A small network was trained on invented records. Each row is its activation on one of them, seen along a few directions.
Records have a field called Gov. Each example row is followed by its value.
Records without Gov are marked none.
Other fields move the rows too, some of them a lot.
[ 24  -2   4  17   2  34   2  28  21  30   4  25  38  -9 -27  -9 -42 -10
  57  12  33]
b4
[ -6  -7 -14  14 -23 -37   3  22 -38  -2  12 -23  13  45 -10  21   7   5
  -9  -7 -19]
b3
[ 14  10  23  19  25  -1   0  -5  27 -19  -3  17  18  -9  34  -3 -19  35
   7  33  15]
b11
[  1   4  -7  10   2  21 -30 -35 -11  32  29 -45 -39 -14  -6  13  18  35
 -38 -45 -57]
b10
[  0  -7 -23 -21 -32   3 -35  17 -44   5  -2 -23   1  16  -4 -42  -3   4
 -13 -58 -26]
b8
[ -5  27   6  20   1   9 -28 -11  30 -23  -3  19  -4 -11  15  -4 -36   4
 -13  12   1]
b2
[ -4 -14 -16   9  17   5 -19 -21   4  61  11   0 -49  11 -14  20  12  -5
   6 -53   5]
b10
[ -5  23  24  11 -44   0  13 -14 -13  41  15 -24 -16 -20  -9   9   2  24
 -43 -24 -29]
b12
[  4 -31 -11 -14  22  20   4 -12 -17   5   2 -13 -39 -26   2 -25 -14 -11
   0  -6 -32]
b10
[ 27   9  29  -3  42  28  46  35  47 -51   2  38  23 -39  22  15  -2  19
  58  38  49]
b1
[-25   0  -2  -7 -26  14 -37   8   4  11  44 -12   0 -34  -8 -19 -19  11
 -19 -22   2]
b4
[ 56  28 -14   5 -22   6 -49   6 -16 -16   8 -71 -40  28 -32  14  -4  21
 -59 -86 -28]
b8
[ 33 -13  52   3  52  27  50  36  24 -68  11  92  16 -28  62  11   5   0
  64  82  78]
b1
[ -3  20  28  -3  46  19  -2 -15  14 -37 -20  22  44   0  18  -7  23  12
  18  56  24]
none
[-10 -36 -24  21 -14 -10 -19  19 -18  12  38 -16  16 -17 -42 -29 -12 -24
  20  -6 -28]
b4
[  5  26  15  24  -3   9 -31  -5  19 -18 -15  14  -2 -16  12  11 -40  18
   9   8   0]
b2
[ 29  10   2 -11  -9  31  39  27  13  10  33   1  15 -12 -52 -24 -27 -18
   6  32 -23]
b12
[ 16   6  65 -15  29  21  39  -7   4 -24  26  79  25 -27  59   5   8 -16
  62  75  30]
b12
[ 10  -4  55 -43  41  11   9   8  11 -52   7  68  40  28  64 -20  -8  -8
  38  57  48]
b3
[ -6   1 -12  -7 -24   0   6  19   7  15 -30 -31  28   6 -61 -25  20  15
 -24 -31 -39]
none
[-27  -1   4  28  40 -11  23  12   6  -8  12  29   0   4  -3  -7  -2  18
  48  43  30]
b1
[  0  10 -11  21  -5  25   6 -17  21 -30 -21  44   9 -10  25 -21 -50 -14
  30   6  19]
b2
[-11  31  -7  -3 -52 -21 -47  19 -22  22 -10 -66  -7  -1 -15  -2  -5  11
 -49 -60 -16]
b8
[ -7 -13  21 -17   3   4   6 -20 -29 -44  -1  37  23  24  19  23  20  -1
   0 -13  -2]
none
[-15 -12  43   3  56   2  39  -8  27 -41   9  35  21   8  25  -2 -27  -1
  80  80  88]
b11
[-18  13 -32  -8 -21   2 -51  -7 -26  31 -28 -54 -40  -8 -27  21  32  21
 -65 -69 -51]
none
[ -4   1   0 -22 -10 -23  -3  19 -15  11  16  -3   5  61   5   0  -1  -1
  10  37   2]
b3
[ -4 -22  10  20  34 -17  27   1  25 -26  -1  18  20  13  -8 -47 -12  -1
  42  44  14]
b11
[ 46  31  21  11  11  29  17  -6   9  -8  39  26  16 -37  -5  -8  -6  20
 -14  35  19]
b12
[ -2 -20  18  43 -17  16   2  -6  20 -29 -22  26   6  -2  30   5 -20 -57
  18  19  13]
b2
[ 19 -48  38  32  18  21  18  -5  19 -27  -9  34  44   4  60  13 -15 -12
  39  79  57]
b11
[-11  40 -24   3 -60 -37 -41  12 -17  26  -4 -81 -20   6  -5  23  13  -3
 -63 -81 -41]
b8
[ 23  -1  44 -37  30  -4   7   8   7 -46  10  56  45  18  68   6   9 -11
  51  55  43]
b3
[ 30 -10 -25   7 -11  -3  24  12 -30  33  -2 -24 -54 -19  -2 -21  -2   5
 -22  -9 -18]
b10
[ 31 -29  -9  26  31 -19  38  30  17 -20   6  30  -3  -7 -26 -15   0 -18
  16  20   9]
b1
[  2   6   6   7  14  27 -44  -3   4 -10  36   8  21 -44  16 -18 -21  20
  15  22  17]
b4

Which value of Gov does each new row have?
[ -2   4   5 -14  11 -33  -2  15 -27   1  14  16  13  50  -5  -4  -4  11
  22  24  19]
b3
[ 12  31  26  16   7  16  10 -30   2  12  23   9  11 -23  15   1  -5  22
 -17  22 -13]
b12
[-10  -7 -67   5 -38   6 -34 -23 -37   9 -39 -22 -21 -13 -36  17  21 -12
 -54 -78 -50]
none
[-20   1  17   5  40  14  31   4  34 -36  -1  52  13 -22  33 -26   2  25
  31  27  27]
b1
[ -9   2   2  41   5 -35  -4 -13 -10  -4   4  -3 -11  -3   0  23 -26 -33
  21 -11  20]
b2
[-12  15  -7 -34   2  15 -37  -3 -21  21  -9 -48 -33 -24 -27 -11  61   8
 -22 -49 -41]
none
[ 14  11  -6 -10  25  -1   0  -5 -13 -16 -28 -10   9  22  25 -27 -39 -54
   2 -11 -11]
b8
[ -1  14 -25  11 -33  13  46 -27 -31  28  10 -15 -23 -11   7  -7 -19   8
 -15  13 -13]
b12
[  3  -3  34   5  18  36 -43  19 -44 -27   6   5  12  36  49  -5   0 -14
  19  21  27]
b8
[  9 -18 -14   2 -24   0 -37  -2  -5  10 -12 -46  -5  31  13   0   8 -64
 -29 -53 -32]
b8
[  1  20  -2  -3   7 -24  -9  -1   7  11  13  11  27  43  -7 -21  19  16
  23  -5  21]
b3
[-19 -16 -54  -2 -51  -2 -54  16 -36  63 -17 -62 -25   1 -80 -19  46   0
 -70 -89 -80]
none
[ 25 -16   1  10  47  16  30 -15 -19   6 -13  15 -19 -16  34 -23 -18 -26
  36  20 -10]
b10
[  -4   31  -55    1  -72  -29  -41    9  -15   41  -24  -63  -55  -11
  -52   45   54    4 -109  -80  -55]
none
[  3 -32  31  31 -25  27  41 -29  -6  20  -1  -9   8 -10  16  10   0 -45
 -25   8   6]
b12
[ 12  25  34  23   4  12  10 -27  -9   9  15   7   7 -27  10   0  -8  27
 -17  16 -15]
b12
[ -3   9  13   9 -25 -14   3   6  21  12  -3 -17  -7  -2  14   5 -12  32
 -18  -7  -1]
b11
[ 45   4  -3  15  18  35 -13  18  10  -2  12 -18 -50 -18 -18  19  -2  31
 -27 -33  -9]
b10
